These are the activations of a small neural network, seen along a few directions. Each row is one input.
Each table varies a few parts of the input and shows all the possible inputs, shuffled.
A made-up example of a description, with smaller parts first: one of 8 places around a ring, together with either a single point or (one of 2 separate values, together with one of 4 places along a line) or one of 9 places around a ring.
Shared parts are said once, and a part with two or three values counts as separate values.
In the rows, zero is written as 128.

Other details of the inputs vary at random and push rows far along three fixed directions, the same in every table; ignore that.
To show where, the next rows are all for the same input, with only those details redrawn:
[126 125 124  93 104 124 161 144 132 120 142 152 133]
[125 115 125 116 156 175 124  99 135 129 133 120 118]
[119 112 125 113 170 184 116  87 130 136 123 118 113]
[154 128 134 153 125 158 138 144 168 106 181 103 112]
[144 135 129 130 135 112 165 203 153 125 147 123  73]
[126 123 124  95 102 124 160 145 134 120 142 154 133]
[145 122 132 132 104 159 141 119 158 103 177 123 143]
[144 122 132 132 105 159 141 119 158 103 177 123 142]

Table:
r1: [133 124 150 156 133  89 150 204 130 123 133 107  87]
r2: [123 107 139  84 152 131 135 117 103 147 104 152 113]
r3: [126 127 105  87 117  73 145 156  87 152  99 162 101]
r4: [110 155 106 128 176 159  92  77 143 141 119 130 115]
r5: [114  97 150  96  92 113 156 116 111 113 125 164 190]
r6: [103 124 125 112 131 136 107  75  88 128  85 148 173]
r7: [123 158 123 115 177 106 110 124 124 155 101 145  91]
r8: [122 147 121 139 164 194 101 106 112 213 131 111 142]
r9: [128 120 137 106 111  71 148 195 112 122 132 142 123]
r10: [101 122 114 123 229 123 116 195 110 161  75  94  35]
r11: [136 146 122 116 109  67 136 194 114 119 118 152 132]
r12: [122 141 117 116 174 128 102 122  98 156  83 137  79]
r13: [107 157 126  88  95  70 154 123 116 143  82 176 139]
r14: [133 106 126 149  77 126 121  96 130 105 134 116 180]
r15: [ 97 106 138  89  92  80 154 148  98 132  83 153 147]
r16: [104 147  96  96 140 128 118 115 103 142  93 153 111]
r17: [124 107 123 157 166 151  98  94 108 134 110  97 125]
r18: [123 119 135  82  76 109 139 101 100 121 142 163 162]
r19: [147 119 156 152 124 113 156 177 153 132 126 110  75]
r20: [125 139 107 133  94 140 109 109 137  93 152 136 188]
r21: [133 138 134 151 105  99 132 160 130 115 106 120 132]
r22: [119 109 144 142 144 161 109  82 121 141 104  97  98]
r23: [112 110  93 119 138 154 100  83 112 121 123 121 164]
r24: [100 143 106 117 157 146  94  79 138 123 119 141 172]
r25: [154 116 121 151  95 116 114 132 133 101 169 119 167]
r26: [151 154 133 171 111 159 121 171 147 168 187  96 188]
r27: [121 115 145 143 156 163 110  83 111 139 121 103  99]
r28: [113 114 143  73  92  86 180 145  97 140 103 183 135]
r29: [148 160 133 153 155  83 119 187 158 121 142 122 113]
r30: [118 143 137 151 172 137 100  91 135 129 112 119 144]
r31: [123 153 134 152 174 147 101  76 134 143 113 121 109]
r32: [125 126 122 118  81 149 131  96 135 105 171 134 158]
r33: [ 99  82 148  97 128 146 127  79 111 131  83 142 172]
r34: [163 108 156 159 140 140 123 156 159 101 175  99 134]
r35: [140 149 143 165 109 119 117 109 165 102 140 111 171]
r36: [108 109 123 104 179 137 134 157 124 136 100 127 109]
r37: [137 148 131 146  93 102 140 145 130 125 110 129 107]
r38: [149 121 126 162  78 132 127  99 140 114 147 107 136]
r39: [155 134 133 164 170 148 139 185 168 125 158  86  55]
r40: [133 128 119 126  88  98 148 127 106 130 129 143 126]
r41: [154 136 102 168 111 142 119 135 154 110 177 100 109]
r42: [155 151 137 177  93 134 124 119 144 105 162 115 127]
What is each input in this table made of?
> one of 2 separate values, together with either a single point or (one of 4 places along a line, together with one of 5 places along a line)
The inputs of r42 and r6 match in every part but the choice among 2 separate values. If r16 is changed in the same way as r42 into r6, which row does it become?
> r20
The inputs of r15 and r22 match in every part but the choice among 2 separate values. If r11 is changed in the same way as r15 into r22, which row does it become?
> r12
Which other rows does r7 become when the choice among 2 separate values takes its other values? List them by row number.
> r29
Which other rows does r4 become when the place on the line of 5 takes its other values? List them by row number.
> r16, r32, r39, r41
Which other rows does r10 become when the place on the line of 4 takes its other values? List them by row number.
> r1, r9, r15
Which other rows does r25 become when the choice among 2 separate values takes its other values? List them by row number.
> r3

Table:
r43: [154 156 131 168 121  99 159 224 168 119 164 105  63]
r44: [116 125 114  93 136 122 134 135 112 136 118 150 140]
r45: [114 125 132  95 129 111 141 134  98 152 103 151 127]
r46: [118 112 141 111 111 122 135 107 119 114 119 142 157]
r47: [141 125 138 140 108 168 113  83 156 105 180 120 184]
r48: [135 118 137 139 142 142 118 109 135 109 125 112 109]
r49: [136 144 132 162 127 141 101  96 141 122 140 113 159]
r50: [114 128 122  90 122 109 143 127  99 147 104 157 116]
r51: [123 119 125 103  85 122 143  96 120 118 126 152 157]
r52: [105 110 125  98 149 102 136 146  98 136  83 143 108]
r53: [119 121 122  96 111 117 137 125  98 138 118 150 145]
r54: [147 158 122 146  51  61 153 188 147 101 168 145 165]
r55: [136 117 140 149 135 151 121 111 139 130 133 106 129]
r56: [131 148 120 154 160 129  99 120 134 136 110 115 102]
r57: [133 127 136 148 135 166 117 109 144 127 146 110 138]
r58: [128 113 126 141 154 141 119 130 127 140 115 105 104]
r59: [131 125 124 138 134 159 116 121 135 127 139 111 132]
r60: [124 135 119 131 195 142 120 143 133 147 113 116  69]
What is each input in this table made of?
> one of 3 separate values, together with either a single point or one of 5 places along a line
The inputs of r58 and r55 match in every part but the choice among 3 separate values. If r53 is changed in the same way as r58 into r55, which row does it become?
> r45
Which other rows does r44 become when the choice among 3 separate values takes its other values? List them by row number.
> r47, r60
